A small network was shown many inputs. Here are its activations along a few directions, one row for each input.
Each table varies a few parts of the input and shows all the possible inputs, shuffled.
A made-up example of a description, with smaller parts first: values(3) and (point or ring(11) or (ring(5) and line(6))).
Shared parts are said once, and a part with two or three values counts as separate values.

Other details of the inputs vary at random and push rows far along two fixed directions, the same in every table; ignore that.
To show where, the next rows are all for the same input, with only those details redrawn:
177 175 -545 222 -301 -226 382 129 145 -45 -362 -91
174 9 -431 154 -259 -148 485 17 -172 -57 -279 -247
0 -252 174 -35 4 -43 316 -94 -576 38 154 -187
-201 -67 533 -41 149 -164 -251 108 -126 193 497 354
-138 280 158 135 -8 -333 -348 337 505 182 189 565
-108 -251 451 -92 114 -69 64 -47 -498 112 387 64
-53 74 76 85 -45 -204 -18 155 36 107 146 201
174 19 -423 164 -256 -146 484 18 -165 -51 -279 -255

A family of inputs:
R1: -76 54 -322 199 -194 36 -165 -110 489 -259 133 163
R2: -196 143 -237 -103 121 -40 -219 53 659 -255 -212 40
R3: 123 501 -584 114 -452 -65 209 102 284 77 -341 73
R4: 145 -275 -203 261 -227 384 133 -123 -377 -412 -290 -248
R5: -236 29 467 66 304 47 -248 -81 -126 357 381 445
R6: -326 -259 38 -19 97 249 189 -285 -423 -342 133 -256
R7: 121 362 -301 403 -130 119 -307 222 728 -328 -23 279
R8: 198 -322 89 -57 51 342 -105 -81 -151 -308 -275 -300
R9: -332 -173 -21 165 -51 228 -215 -13 -157 -235 -117 -43
R10: 155 137 -75 -139 27 -314 -76 213 434 117 -181 53
R11: -20 266 142 -207 149 -45 -401 320 641 447 59 459
R12: -28 167 146 64 -181 -60 134 -61 -157 102 75 -45
R13: -211 -2 430 -16 319 -137 -373 -13 -221 245 467 430
R14: -38 431 317 -149 43 -291 -469 223 683 274 42 314
R15: 120 17 40 -114 278 24 48 -114 12 277 -159 -83
R16: 304 -159 7 -88 149 345 69 -145 -74 -378 -24 -391
R17: -189 -419 167 -170 176 301 -74 -134 -387 -199 -170 -493
R18: -46 -408 333 -311 225 194 -202 -360 -63 -161 400 -177
R19: -18 -192 102 -112 4 282 369 -110 -608 248 155 -86
R20: 6 -86 455 -509 128 123 -70 -141 -370 251 239 -63
R21: 339 35 -476 -87 67 -153 287 -114 -97 43 -414 -379
R22: 181 169 -507 217 -303 -237 373 129 132 -42 -330 -97
Q: Describe the family of inputs behind these rows.
A: values(2) and (ring(5) or ring(6))
Q: Changing only the values(2) part turns R9 into R17. The same change can be made to R6. Which row results?
A: R2

A family of inputs:
R23: -85 -55 -42 30 -46 113 33 -75 -207 -60 -37 -56
R24: -112 -418 500 -178 268 109 -52 -282 -562 -42 405 -152
R25: 218 -5 -532 -21 -201 27 445 -60 -40 -234 -451 -473
R26: 32 -119 -176 68 -117 119 314 -101 -189 -209 -103 -309
R27: -206 -299 530 -93 159 162 -240 -59 -411 45 428 148
R28: 38 293 -281 232 -112 -46 -131 185 565 -130 -155 205
R29: 87 -72 -414 171 -150 40 296 -50 -191 -198 -307 -240
R30: 57 331 -143 36 7 -98 -327 242 641 -27 -99 284
R31: 5 -295 453 -220 88 -24 297 -159 -777 347 391 -78
R32: 103 47 -165 -56 -122 -126 488 -105 -398 254 -94 -178
R33: 102 -4 -98 -39 -156 -195 505 -19 -394 204 -78 -214
R34: -2 -395 329 -164 92 178 67 -275 -532 -52 292 -239
R35: 14 203 -10 92 -18 -85 -323 97 439 -43 51 220
R36: -43 -9 87 -47 43 17 -96 49 104 7 -96 -50
R37: -16 -37 150 -59 82 60 -209 64 158 93 2 85
R38: -153 149 74 133 105 -78 -364 169 496 -15 151 385
R39: -230 70 379 -36 128 -126 -515 123 359 31 345 346
R40: -148 -41 355 -224 228 86 -305 -26 3 71 290 170
R41: 361 164 -455 100 -280 -158 671 -31 -275 113 -375 -288
R42: 97 41 -293 -25 29 -39 52 34 181 -106 -204 -113
R43: 200 59 -379 71 -144 -238 549 -23 -252 168 -256 -199
R44: -129 58 250 91 45 35 -336 107 66 -30 184 325
R45: 73 -43 -141 7 38 25 51 -25 40 -24 -242 -156
R46: -182 218 254 -47 170 -28 -539 171 510 185 90 412
R47: -153 285 -178 221 -145 -154 -313 298 554 -67 -100 345
R48: 164 156 -423 12 -157 -24 51 101 391 -99 -307 -43
R49: -68 3 416 -81 201 75 -361 49 87 93 160 193
R50: 111 199 -438 111 -182 -50 67 -32 344 -114 -298 -71
R51: 52 -155 -105 53 -62 157 201 -98 -154 -127 -5 -180
R52: -188 -330 496 -139 209 267 23 -269 -558 -33 419 -80
Q: Changing only one part turns R31 into R32. The same change can be made to R37. Which row results?
A: R46
Q: Describe the family of inputs behind these rows.
A: values(5) and (point or line(5))
Q: Which other rows agree with R38 in the values(5) part? List them by row number.
A: R24, R29, R42, R43, R45
Q: Change only the values(5) part in R26. List by row number the other rows that result.
A: R28, R38, R51, R52

A family of inputs:
R53: 151 -654 192 -125 217 327 80 -146 -719 -208 265 -313
R54: 59 -369 -354 -88 83 413 263 -430 -613 -184 -120 -469
R55: 87 352 -266 251 -490 30 90 14 338 22 15 72
R56: 220 323 -465 93 -352 -439 115 36 280 -89 -307 54
R57: -509 131 64 177 -2 -4 -279 348 398 -142 26 384
R58: 12 -58 28 -316 402 -19 275 -321 -319 91 94 -389
R59: -142 -100 363 76 190 74 -666 28 -125 -127 231 257
R60: -11 35 515 -215 125 263 -494 -6 325 103 125 147
R61: -81 305 -68 136 167 -111 -210 146 293 494 -59 487
R62: -312 -420 191 -123 103 214 -265 71 -348 -76 109 -53
R63: -198 41 151 33 34 -81 14 305 -158 444 -192 208
R64: 173 -221 251 -218 158 -81 262 -322 -724 -144 30 -619
R65: -196 -301 -127 82 -301 -20 514 -128 -548 -66 5 -438
R66: -103 -126 -143 92 -13 -18 348 -395 -319 60 287 -160
R67: 72 91 375 4 45 211 26 69 -434 400 64 184
R68: 37 -304 556 -189 300 52 -428 32 308 19 273 94
R69: -339 -291 587 -301 254 82 -461 64 109 105 91 62
R70: -45 -158 59 -355 125 -60 222 -302 -340 187 287 10
R71: 94 93 -73 10 -101 331 -331 101 145 -62 13 153
R72: 244 32 -121 -101 -95 -300 117 191 308 49 126 220
R73: 207 100 -566 226 -351 370 677 -146 -168 -455 -450 -408
R74: 186 -179 52 -38 17 73 5 -299 -186 -232 -328 -421
R75: -285 -235 305 -368 3 -167 75 29 -390 192 260 66
R76: -63 -84 -476 167 24 215 479 -294 -229 -328 -179 -230
R77: 175 162 -654 12 -72 46 103 -223 605 -75 -654 -270
R78: 125 112 36 241 -14 -154 81 54 -407 202 -279 36
R79: 116 157 153 -82 262 -309 -232 290 564 40 181 141
R80: -23 -109 309 150 -65 -150 -141 109 202 82 576 289
R81: -104 149 -143 -189 0 -203 61 217 189 54 -259 -229
R82: 436 226 -614 371 -179 -185 404 351 268 140 -573 22
R83: -2 124 432 -348 -69 32 -164 39 12 246 464 377
R84: 16 368 -332 448 -372 -357 -86 -7 358 -138 -89 100
R85: -181 228 14 319 -23 -68 -300 100 304 -334 -1 313
R86: 45 364 344 -240 124 25 -298 148 336 136 192 139
R87: 138 215 -575 405 -136 -30 144 277 684 -404 -223 186
Q: Changing only one part turns R69 into R77. The same change can be made to R75. Which row results?
A: R70
Q: Describe the family of inputs behind these rows.
A: values(5) and (point or ring(6))
Q: Change only the values(5) part in R66. List by row number the other rows that result.
A: R55, R65, R80, R84
Q: Which other rows agree with R64 in the values(5) part? List them by row number.
A: R56, R59, R74, R78, R84, R85
